114	122	130	117	130	130	146
147	118	99	136	99	115	126
132	132	124	158	124	113	146
ans = 130

126	137	107	140 ans = 137

133	103	134	137 ans = 103

150	133	127	116 ans = 133

124	151	120	128	129	126	130 ans = 129

101	113	139	125	138	128 ans = 125
---
[106 129 125 127 131 117] | 106
[134 132 119 151 131] | 134
[136 134 115 147 139 105] | 136
[105 126 125 121 123 154] | 105
[135 117 116 136 151 139] | 135
[129 120 108 144 118 150] | 129
---
[[139, 123, 139, 117, 119, 139, 130, 139],
 [117, 134, 118, 139, 137, 118, 126, 117],
 [148, 133, 145, 108, 116, 147, 135, 146],
 [113, 133, 114, 143, 140, 114, 125, 113],
 [126, 141, 125, 130, 133, 126, 130, 125],
 [151, 130, 148, 105, 113, 150, 135, 150],
 [132, 130, 131, 125, 126, 131, 130, 131],
 [130, 137, 128, 127, 130, 129, 130, 128],
 [129, 142, 126, 128, 132, 128, 131, 126],
 [152, 130, 149, 105, 113, 150, 135, 150]]	146

[[125, 132, 144, 142, 111, 129, 125],
 [133, 127, 123, 124, 128, 130, 123],
 [133, 126, 126, 126, 135, 137, 130],
 [131, 128, 132, 125, 132, 142, 137],
 [129, 125, 127, 127, 132, 144, 135],
 [130, 124, 131, 125, 139, 152, 136],
 [125, 131, 134, 127, 133, 154, 140],
 [130, 127, 136, 128, 134, 153, 137],
 [125, 132, 137, 129, 139, 152, 134]]	130

[[111, 124, 119, 119, 134, 131, 149, 126, 122, 132, 133, 117, 130, 128, 116],
 [144, 115, 130, 125, 129, 132, 133, 130, 111, 119, 122, 135, 128, 133, 142],
 [132, 119, 125, 132, 141, 129, 129, 127, 130, 119, 141, 119, 133, 130, 119],
 [119, 125, 140, 147, 125, 135, 113, 126, 116, 122, 134, 123, 129, 130, 133],
 [136, 120, 130, 128, 136, 122, 127, 129, 143, 129, 140, 132, 128, 125, 134],
 [141, 121, 119, 131, 131, 128, 129, 123, 131, 118, 118, 101, 123, 119, 120],
 [136, 151, 147, 102, 120, 127, 138, 122, 114, 130, 127, 127, 118, 122, 133],
 [133, 129, 126, 151, 120, 129, 137, 127, 120, 132, 130, 137, 128, 129, 111],
 [123, 145, 119, 130, 114, 131, 126, 139, 138, 123, 136, 118, 117, 135, 143]]	119

[[148, 109, 115, 125, 150, 115, 107, 122, 122, 110, 139, 113],
 [143, 130, 140, 120, 146, 137, 107, 117, 114, 110, 145, 142],
 [114, 151, 155, 130, 114, 154, 104, 120, 115, 104, 155, 157],
 [126, 140, 130, 131, 123, 133, 150, 134, 135, 152, 108, 132],
 [131, 130, 138, 137, 131, 134, 144, 139, 142, 145, 135, 134],
 [142, 148, 141, 102, 141, 140, 141, 105, 107, 148, 106, 145],
 [111, 149, 153, 122, 109, 152, 115, 116, 113, 120, 147, 153],
 [149, 123, 114, 107, 148, 114, 118, 108, 108, 123, 111, 118]]	157

[[127, 124, 134, 119, 139, 124, 128],
 [128, 128, 125, 134, 124, 126, 128],
 [120, 126, 122, 144, 115, 143, 127],
 [131, 125, 130, 114, 120, 145, 129],
 [124, 123, 111, 142, 123, 111, 128],
 [129, 123, 106, 100, 130, 118, 130],
 [124, 130, 126, 151, 113, 123, 128],
 [134, 128, 109, 120, 119, 135, 126],
 [127, 129, 129, 117, 121, 138, 129],
 [134, 132, 127, 117, 125, 140, 129]]	127
---
[[127 111 125 116]
 [125 151 140 147]
 [147 124 135 113]] -> 135

[[117 150 120 127 120]
 [112 116 118 133 151]
 [125 134 139 130 115]] -> 139

[[126 109 148 130 142 129]
 [131 112 129 140 149 146]
 [146 143 106 135 143 145]] -> 106

[[133 109 122 121 113 114 136]
 [121 112 107 121 120 120 140]
 [132 155 124 145 144 136 117]] -> 124

[[127 128 128 128 129 128 128]
 [126 154 138 129 142 154 124]
 [128 128 128 128 127 128 128]] -> 128

[[147 132 140 101 151 141]
 [118 134 127 156 138 134]
 [146 134 158 154 152 157]] -> 158

[[156 137 146 139 128]
 [140 142 140 129 139]
 [114 148 131 114 155]] -> 131

[[114 155 135 152]
 [117 102 125 155]
 [141 148 108 152]] -> 108
---
[[141 137 151 143]
 [121 121 152 107]]	143

[124 155 137 114 120 130 131]	137

[[120 113 124 128 135 140 158]
 [127 131 150 145 128 105 110]]	150

[125 137 150 155 126 100]	137

[115 154  98 128 134 118]	154

[144 144 127 133 102]	144

[102 127 135 130 126 137 131]	135

[[131 122 123 127]
 [130 128 121 127]
 [123 138 156 135]]	127
---
136,117,116,139,107,113,118 => 107
102,122,124,108 => 122
151,143,118,108,148 => 118
99,145,151,121 => 145
120,139,123,146,151,129 => 146
156,148,137,132,116,125,151 => 116
124,102,137,156,119,113 => 156
136,143,111,126,138,101,156 => 138
144,153,147,130 => 153
132,151,122,114,130,122,114 => 130
